A small network was trained on made-up records. Each row is its average activation on records with the value named, seen along a few directions.
Values that are neighbours, or in one group, have similar rows; names and order tell nothing.

Other fields shift rows strongly along two fixed directions, in all tables alike. That doesn't count.
To show where, the next rows are all for the same value of a field, averaged over different records:
-143	-417	232	-110	385	-249	-133	-116	137	415	421	-59	354	-150	178	315	310
-67	-285	113	-71	265	-155	-102	-35	99	268	310	-35	227	-97	147	207	245
154	-154	82	-75	77	7	-5	134	51	178	204	-88	-159	-77	-173	229	236
-290	-44	1	95	82	-251	-10	-215	-34	91	127	206	476	11	423	-122	-112
-48	489	-325	238	-509	41	242	-3	-241	-399	-351	290	-89	195	91	-408	-447
-362	-669	375	-175	636	-418	-239	-324	244	621	627	-57	730	-233	445	418	424
48	-278	141	-89	284	-98	-58	30	114	280	318	-121	98	-113	22	300	299
94	-20	-51	-13	-57	8	52	93	-16	5	47	-25	-151	2	-119	108	96

Values of P:
p8: -287	153	-382	227	-213	-185	252	-11	-112	-134	-32	416	370	155	414	-136	-124
p7: 337	181	143	-111	-58	385	-130	213	94	-209	-289	-300	-603	39	-455	-101	-135
p13: -181	66	98	65	67	-58	-92	-251	-38	-130	-102	10	173	71	175	-226	-238
p1: 371	-64	159	-157	170	295	-159	244	146	-132	-74	-452	-607	0	-534	220	148
p4: -227	368	90	81	-188	45	-43	-347	-142	-216	-346	193	278	48	303	-615	-571
p6: -239	62	-10	117	-14	-189	70	-197	-28	40	68	202	402	28	386	-141	-181
p16: -312	-224	-49	-19	160	-278	62	-286	-21	322	313	263	686	-89	550	12	152
p3: -3	-58	74	83	-89	115	-108	252	202	-218	-107	-61	-469	155	-410	137	-74
p2: -203	128	61	145	-108	-56	18	-129	19	-184	-108	79	83	115	105	-133	-307
p15: -7	98	49	28	-130	76	-116	118	79	-213	-194	-128	-321	105	-220	63	-173
p12: 879	-216	-84	-411	96	407	86	564	-29	300	122	-536	-856	-258	-893	604	821
p11: 68	-106	74	64	-58	47	-50	304	129	-87	7	-87	-459	66	-427	270	55
p9: 23	709	-569	435	-803	188	415	303	-240	-709	-548	424	-458	367	-147	-398	-560
p14: 145	308	-340	-86	-213	201	160	-136	-290	-93	-351	109	149	-93	114	-460	-44
p5: -209	13	19	-4	55	-144	-32	-341	-89	68	39	110	464	-43	458	-219	-118
p10: 458	-40	101	-257	164	266	-79	134	-31	137	-102	-353	-320	-204	-432	77	299
The values of P form a 4 by 4 grid.
Name the neighbours of p8, in listed order. -> p16, p9
Name the neighbours of p15, in listed order. -> p1, p3, p2
Name the neighbours of p5, in listed order. -> p13, p6, p12, p10
How many steps from neighbour to neighbour lead from p7 to p14, at the fewest? -> 3
A value of P combines one of 4 hidden first parts with one of 4 second parts; all combinations occur once.
Changing only the second part turns p13 into p5. p4 has the same second part as p13; what does that change turn p4 into? -> p10
Changing only the second part turns p15 into p16. p3 has the same second part as p15; what does that change turn p3 into? -> p8
Changing only the second part turns p7 into p14. p1 has the same second part as p7; what does that change turn p1 into? -> p12
